These are the activations of a small neural network, seen along a few directions. Each row is one input.
In each table, some parts of the input vary, and every possible input appears once, in random order.
A made-up example of a description, with smaller parts first: one of 4 places along a line, together with either a single point or one of 9 places along a line or (one of 3 separate values, together with one of 8 places around a ring).
Shared parts are said once, and a part with two or three values counts as separate values.

Rows:
R1: [ 7 -4 -6 21 24  1 20 -5  4  8 -5]
R2: [ -5   9  -6   4  -5  12  11 -25  -7 -24   5]
R3: [ -3  -9   4 -20  26   7   7   5  11  25  -5]
R4: [-6  2  9 -4  9 24 13 13 -7  3 13]
R5: [ 8 -2 -7 27 19  6 23 -1 -2  1 -2]
R6: [  6 -14   4 -27  26   1   6   4  20  21  -3]
R7: [-3 -3  5 -8 20 15 12 14  3 16  5]
R8: [ 12 -18  -5   4  29 -14  15 -15  19  16 -11]
R9: [ 25 -22  15 -14 -56 -51 -41  23 -23 -32 -35]
R10: [-21  19  -8  -1 -19  -9 -28  -8   9 -20  14]
R11: [-4 -3  6 -3 16 21 16 17 -4 11  7]
R12: [ 39 -55  22 -40 -61  13  -9   5 -20 -18 -35]
R13: [  3   7  -4   2  13 -35 -18   6  28  31   1]
R14: [ -4  20  -8  27   6 -12  -8  23   6  16   7]
R15: [-19   6   9 -24 -12  25   7 -10  -8 -13  15]
R16: [ -5  18  -7  20   9 -18 -12  18  11  24   5]
R17: [-21  24  -6   7 -17  -5 -26  -4   4 -15  14]
R18: [ 6  3 -5 25 14 10 20 -3 -5 -6  2]
R19: [-17   2   5 -31 -14  21   5 -13  -2 -17  16]
R20: [-18  27  -2  13 -10  -2 -21   2  -4  -4   9]
R21: [ -3  12  -5  10  12 -30 -16   9  21  31   1]
R22: [ 47 -57   1 -16 -45 -12  -5 -12 -39 -31 -37]
R23: [ -3  11  -2  13   2  15  12 -19 -13 -15   2]
R24: [ -3   6  -9  -4  -8   8   9 -29  -1 -28   6]
R25: [  6 -10  -5  10  28  -9  16 -13  12  17 -11]
R26: [ -7  23  -6  25   0  -9 -12  20   4   8  11]
R27: [-16   7  12 -14  -3  28   7  -3 -15  -4  11]
What do these inputs look like to the network?
Answer: one of 3 separate values, together with either a single point or one of 8 places along a line
A walk changes only the place on the line of 8. It starts at R24 and steps to R2. List the rest of the walk in order.
Answer: R23, R18, R5, R1, R25, R8
Which other rows does R12 become when the choice among 3 separate values takes its other values? List them by row number.
Answer: R9, R22

Rows:
R28: [  0 -19  10 -32  19  25  12   9   3  14   5]
R29: [-26  45 -20  33  23 -22 -14  -9  13   4  24]
R30: [ 11  -6  -4  17  17  46  45 -14 -19 -10   5]
R31: [  5  -6  13 -28 -45 -17 -48  17   0  -6 -10]
R32: [ -4   4  18 -31 -35  -7 -29  16  -4 -13   0]
R33: [ -3  14 -11  32  54 -11  16  -4  27  28   2]
R34: [ -2   6  -2  20 -25  19   6  -4 -34 -40   3]
R35: [-36  19  10 -26  -7  41   6  -9   1 -10  35]
R36: [  6 -18  -4 -25  15  47  44 -36   1 -11   5]
R37: [ 14   1  -9  34  37 -40   6   5  29  28  -9]
R38: [-20  17   2   4  45  33  26   8  18  39  15]
R39: [ 14 -29   0 -30   6  23  29 -25  -7 -11  -9]
R40: [-10  -7   7 -27  25  48  27  -5   8  16  18]
R41: [-48  45  -1   5  17  24   2   5   6  14  37]
R42: [ -9  -6   3 -25 -28  20   4 -27 -11 -43   3]
R43: [ -7  34 -19  36   4 -49 -27   2  17   3  10]
R44: [-24   9  12 -31 -16  19 -14   6  -3 -15  20]
R45: [-15  29   1   2 -12 -26 -30  30   9   9   8]
R46: [ 38 -36   2  18 -15 -17   5   5 -23  -2 -32]
R47: [-39  56 -18  35  34   3   5 -24  13   7  35]
R48: [  5 -14   7 -24 -38  -8 -15 -18 -14 -43 -16]
R49: [ 14   0   3  21 -40  -6 -10   4 -32 -37 -14]
R50: [ 16 -17   3   0   7 -29 -12  33  19  42 -16]
R51: [-13  28 -10  34  60  13  30 -18  28  31  11]
R52: [ 30 -48   3 -25 -14 -19   0 -16 -11  -1 -34]
R53: [-10   4   3   0  38  10  12  23  16  37   5]
R54: [-20   3   0 -20 -16  42  23 -39  -3 -40  19]
R55: [-14  14  -4  23 -12  40  23 -18 -28 -37  20]
R56: [ 19 -19  -2  15  11  23  31  -2 -25 -14  -9]
R57: [ 33 -26   5  15  -6  -4  19   5 -26  -8 -23]
R58: [ 26 -38   6 -29  -6  -6  16 -18 -12  -8 -25]
R59: [ 16 -28  16 -32   4  -4   0  16   1  16 -10]
R60: [ 23 -37  15 -31 -11 -15 -15  18   2  24 -19]
R61: [ -3  18  -5   2 -27 -35 -46  31  12  15  -2]
R62: [ 22 -12 -15  34  24 -51  -8   8  30  31 -17]
R63: [ 12 -22   4 -21 -50 -19 -34 -16 -12 -35 -26]
R64: [ 23  -8   0  22 -52 -15 -27   5 -29 -29 -23]
R65: [  6  -6   6   0  24 -19   2  31  17  35  -8]
R66: [-34  36   0   1   4   2 -16  21   5  12  24]
R67: [  3  21 -27  35  -9 -58 -43   4  20   7   0]
Changing only one part turns R40 into R60. The same change can be made to R36. Which row results?
Answer: R52
Changing only one part turns R32 into R31. The same change can be made to R57. Which row results?
Answer: R46
What do these inputs look like to the network?
Answer: one of 2 separate values, together with one of 4 places along a line, together with one of 5 places along a line
Which other rows does R64 become when the choice among 2 separate values takes its other values? List them by row number.
Answer: R46
Which other rows does R62 become when the choice among 2 separate values takes its other values? List them by row number.
Answer: R67

Rows:
R68: [-6  8 -7  2 17  2  9  3 16 13  6]
R69: [ 11 -15   6 -11 -14  -4  -3   6  -8  -6 -12]
R70: [  4 -10   7 -14 -17  -2 -13   2  -8  -6 -11]
R71: [ 6  0 -2  9 -3 -2 -1  0 -3  1 -5]
R72: [-9  9  2  5  0 -2 -6 -2  1  0  3]
R73: [-1  6 -2  4 -9 -2 -9  0 -1 -3  0]
R74: [ 11 -15   7 -14 -12  -5  -5  -4  -8  -3 -13]
R75: [-3  2  0  7  7 -4  0 -7  3  2 -2]
R76: [  9 -11   0  -3  -9  -7  -3  -3  -2  -3  -5]
R77: [  2  -6   0  -3 -15  -4 -10   3  -3  -6  -1]
R78: [-8 13 -4  1  5 -4 -1  6  4  1 11]
R79: [ 5  0 -3  5 -2 -4 -2 -6  1  0 -4]
R80: [-1  4  1 10  5 -4  2  3  2 -1 -1]
R81: [-5  4 -5  4 15 -3  1 -3  3  6  4]
R82: [-2  6 -3  7 13 -3  4  6  2  4  5]
R83: [  8 -11   1   1 -10  -5  -2   3  -6  -2  -6]
R84: [-9 15 -3  0 10  1  5  8 13 11 13]
R85: [ -8  -5   5 -16  -1  45  28 -21 -16 -22  10]
R86: [-4  5  0  8 19  6  5  5  9 16  6]
What do these inputs look like to the network?
Answer: either a single point or (one of 3 separate values, together with one of 6 places along a line)
Which other rows does R68 become when the choice among 3 separate values takes its other values? List them by row number.
Answer: R84, R86

Rows:
R87: [ -5   7   0  -4 -18 -18 -26  11   7   3   0]
R88: [ 32 -50  11 -20 -49   9   0   3 -33 -32 -31]
R89: [ -7  -5   4 -11  20  19  15  -4  13  21   8]
R90: [-13  13  -5  -5 -11  16   3 -20  -5 -20  14]
R91: [-11   1   6 -12  15  12   9   3   2   7   8]
R92: [  4  -2  -1  -3   8 -20 -10  13  12  22  -3]
R93: [  0  -1   0  -2   8 -18 -13  17   9  15  -6]
R94: [ 31 -46  20 -44 -45  -1  -8   8 -16 -25 -26]
R95: [  9  -1  -9  10  17 -16   7 -10  18  18  -5]
R96: [ -5  -3  -2   1  22  23  26 -21  11   7   7]
R97: [ -6   8   3   6   5  16  12   3 -12  -6   9]
R98: [  2   7  -2  19  -9 -16 -15  13  -5  -2  -4]
R99: [ -1   8  -6   9  -8 -22 -13  -5   2 -10  -3]
R100: [ -8   1  -3   0  20  20  21 -15   4  -5   7]
R101: [-11   8   0  -4   7  13  14 -14  -4 -14   9]
R102: [-10  14  -1   6  -7  22   5   0 -11 -13   9]
R103: [ -9   0   5 -13  17  14  10   1   5  10   9]
R104: [ -1   5   3  -4  -6 -22 -18  14   6  15  -4]
R105: [  1   7  -3  18 -15 -15 -18  10  -4  -5  -1]
R106: [ 38 -54   8 -34 -51   9  -7 -27 -33 -37 -37]
R107: [  6   3  -3  18   0 -18 -10  16  -4   3  -7]
R108: [ -4   6   0  -3 -15 -21 -24  13   7   8  -1]
R109: [-1 -1  1  9 22 28 22 -4  4 13  5]
R110: [  8   1  -2  19  10 -16  -2  16  -4   8  -7]
R111: [  4   1  -4  10  11 -24  -2  -3   6   3  -5]
R112: [13 -1 -5 19 16 -8  3  7 11 25 -6]
R113: [-14   8   7 -15   5  13   1   3   1   1   9]
R114: [-2  1  2  8 18 20 20  1 -6  2  7]
R115: [ -3   8  -5   9 -16 -21 -23  -9   7 -10  -1]
R116: [ 10   3  -4  18   9 -13  -2  12   2  14  -7]
R117: [  7  -1  -9  10  13 -22   0  -4  12   6  -5]
R118: [-14  11   1 -14 -13  12  -6  -2   0  -5  15]
R119: [-14  10   5 -13  -5  13  -2   0   0  -3  13]
R120: [ -9   2  -2  -2  17  13  19 -14  -2 -10   7]
R121: [  5  -2  -4  -3  11 -12  -6   8  20  32  -5]
R122: [-13  13  -4  -5  -6  16   8 -18  -6 -19  11]
R123: [  1   5  -3  10   1 -25 -11  -3   6  -2  -5]
R124: [ -9  12  -2   6 -12  19   3  -2 -11 -13  14]
R125: [ -5   5   3   7  14  19  18   3 -10  -2   5]
What do these inputs look like to the network?
Answer: one of 3 separate values, together with either a single point or (one of 2 separate values, together with one of 6 places along a line)
Changing only the choice among 3 separate values turns R125 into R120. The same change can be made to R112. Which row results?
Answer: R95
Which other rows does R92 become when the choice among 3 separate values takes its other values? List them by row number.
Answer: R116, R117
Which other rows does R107 become when the choice among 2 separate values takes its other values? List them by row number.
Answer: R97
Which other rows does R91 become when the place on the line of 6 takes its other values? List them by row number.
Answer: R89, R103, R113, R118, R119
